Each row below holds a small network's activations on one record, seen along a few directions.
Records have a field called B. Each example row is followed by its value.
Records without B are marked none.
Other fields move the rows too, some of them a lot.
In the rows, 500 means zero.
Random noise pushes rows far along 6 fixed directions. That doesn't count. These rows show it; they differ only by the noise:
[497,486,505,562,582,437,460,478,433,473,447,452,584,462,456,537,525,488,542,414,567,486,568,517]
[482,490,502,577,477,494,441,482,491,543,425,415,569,458,531,587,559,564,504,484,472,517,475,529]
[485,437,433,618,751,381,368,368,393,580,347,266,588,357,418,792,632,624,337,493,443,689,444,558]
[585,572,642,341,515,741,544,631,561,349,569,581,508,662,563,216,501,378,531,575,480,440,523,454]
[309,535,488,743,519,290,431,373,439,635,400,389,549,344,491,692,517,609,479,426,505,718,478,608]
[398,574,581,496,386,507,485,541,465,483,465,570,552,475,550,398,469,483,614,544,532,501,555,549]
[622,531,554,438,613,643,593,498,717,468,691,459,430,557,517,374,496,399,510,357,438,570,529,422]
[575,379,374,744,618,338,451,361,549,610,470,265,574,387,435,804,586,582,500,183,528,499,517,485]

[566,403,377,282,530,395,522,479,451,467,561,603,481,352,342,532,413,437,643,459,604,323,697,449] : b3
[547,429,426,516,604,411,532,492,453,452,531,537,463,552,393,518,463,461,456,417,605,401,539,455] : none
[557,455,392,385,675,358,628,397,611,498,746,566,350,388,319,489,359,377,573,273,595,531,677,419] : b5
[485,554,510,358,553,480,627,463,639,507,712,612,362,429,443,369,380,381,577,433,500,605,628,462] : b6
[505,522,503,259,359,587,577,578,565,469,616,688,397,510,512,329,399,436,590,624,501,402,564,456] : none
[373,432,431,518,230,355,399,559,284,518,300,620,616,426,484,589,473,601,637,609,633,232,560,565] : b2
[578,406,422,300,385,612,420,572,435,506,396,515,518,492,516,584,561,603,448,747,422,331,419,482] : b8
[533,506,512,383,403,641,514,564,562,503,518,544,440,570,561,438,509,527,438,658,399,474,414,477] : b1
[550,488,495,607,636,415,521,460,465,448,525,455,539,520,445,511,498,430,540,310,606,488,570,484] : b8
[511,510,461,310,519,462,600,460,609,512,690,610,382,384,418,421,383,407,619,438,524,531,658,456] : b4
[446,475,472,713,532,420,493,488,448,507,442,472,466,635,481,565,506,561,312,478,525,516,350,514] : b3
[408,531,531,600,483,369,572,545,412,388,544,677,478,619,426,328,366,392,568,380,713,383,592,499] : b9
[636,357,397,434,639,444,369,477,314,449,334,380,670,394,388,697,606,538,533,485,564,325,588,490] : b5
[478,509,558,560,406,571,490,612,442,428,426,575,528,680,554,397,509,503,437,587,528,367,416,503] : b6
[625,468,487,395,178,699,596,634,699,489,631,623,414,658,624,354,453,480,608,493,468,221,451,401] : b8
[579,387,310,345,538,455,502,343,704,709,626,366,379,219,430,784,510,611,482,445,332,615,509,448] : b9
[697,340,414,532,480,589,455,569,503,461,430,418,567,639,492,603,605,555,433,440,509,205,431,421] : b2
[678,414,462,296,553,590,541,590,478,350,558,598,496,600,413,378,476,395,548,495,585,235,602,400] : b9
[643,332,390,725,493,433,451,541,400,446,369,419,604,668,459,656,579,547,436,328,624,171,435,446] : b7
[689,388,399,316,424,712,480,520,681,585,540,399,430,497,556,628,589,608,387,616,278,418,354,414] : b3
[322,556,527,786,495,320,548,477,447,502,501,568,445,615,478,462,411,495,416,389,619,575,439,548] : b1
[418,487,355,241,699,303,547,304,563,652,669,522,316,131,315,656,388,502,500,541,439,800,648,506] : none
[312,579,538,457,545,444,490,478,416,527,473,581,415,475,468,460,447,539,350,722,455,722,429,578] : b4
[549,468,473,346,459,623,503,546,556,512,522,530,425,541,517,487,511,540,394,668,390,468,409,465] : b1
[477,431,365,443,250,420,505,456,588,659,527,529,445,325,515,661,453,597,619,498,453,407,524,491] : b7
[499,522,528,453,698,530,547,504,495,430,568,539,399,615,428,400,473,447,311,566,488,616,443,481] : b4
[553,453,433,578,357,495,592,502,684,556,636,530,400,559,529,510,437,496,535,325,503,377,468,427] : b7
[539,457,484,731,531,424,565,509,541,463,549,499,490,660,469,484,477,449,470,250,615,379,490,455] : b6
[395,551,504,391,365,505,557,494,607,581,605,610,377,430,522,437,410,515,529,590,434,589,504,514] : b2
[544,394,386,469,705,438,423,446,378,501,408,411,486,482,379,687,562,588,281,602,478,530,411,494] : b5

Which value of B does each new row have?
[484,505,565,604,370,532,460,603,392,407,385,546,619,638,551,405,518,493,565,492,604,307,498,519] : b9
[460,449,414,526,523,325,525,459,441,506,522,568,469,440,390,558,417,478,535,410,613,428,581,493] : b7
[593,491,524,503,538,644,491,508,604,503,518,393,497,571,554,501,577,526,414,494,397,539,412,465] : b9
[557,494,507,477,548,605,541,512,617,518,567,472,414,588,524,480,526,507,357,538,391,560,397,460] : b6
[411,520,491,433,498,459,499,498,436,503,483,578,442,482,461,478,455,522,437,644,493,564,482,530] : b9
[501,479,452,497,251,477,508,472,637,633,542,485,531,328,572,587,484,539,731,379,467,413,593,496] : b6
[539,438,428,467,528,418,526,491,479,478,537,550,483,474,415,525,449,459,543,417,582,383,578,464] : b7
[474,572,574,543,691,507,516,473,477,446,525,467,481,548,487,435,503,446,406,498,495,681,467,519] : b8
[493,513,502,580,442,493,511,479,557,545,523,461,494,499,543,527,505,523,524,429,486,531,474,507] : b8
[293,520,446,476,146,379,445,498,414,631,393,618,499,336,554,586,429,635,627,682,499,465,497,592] : b5
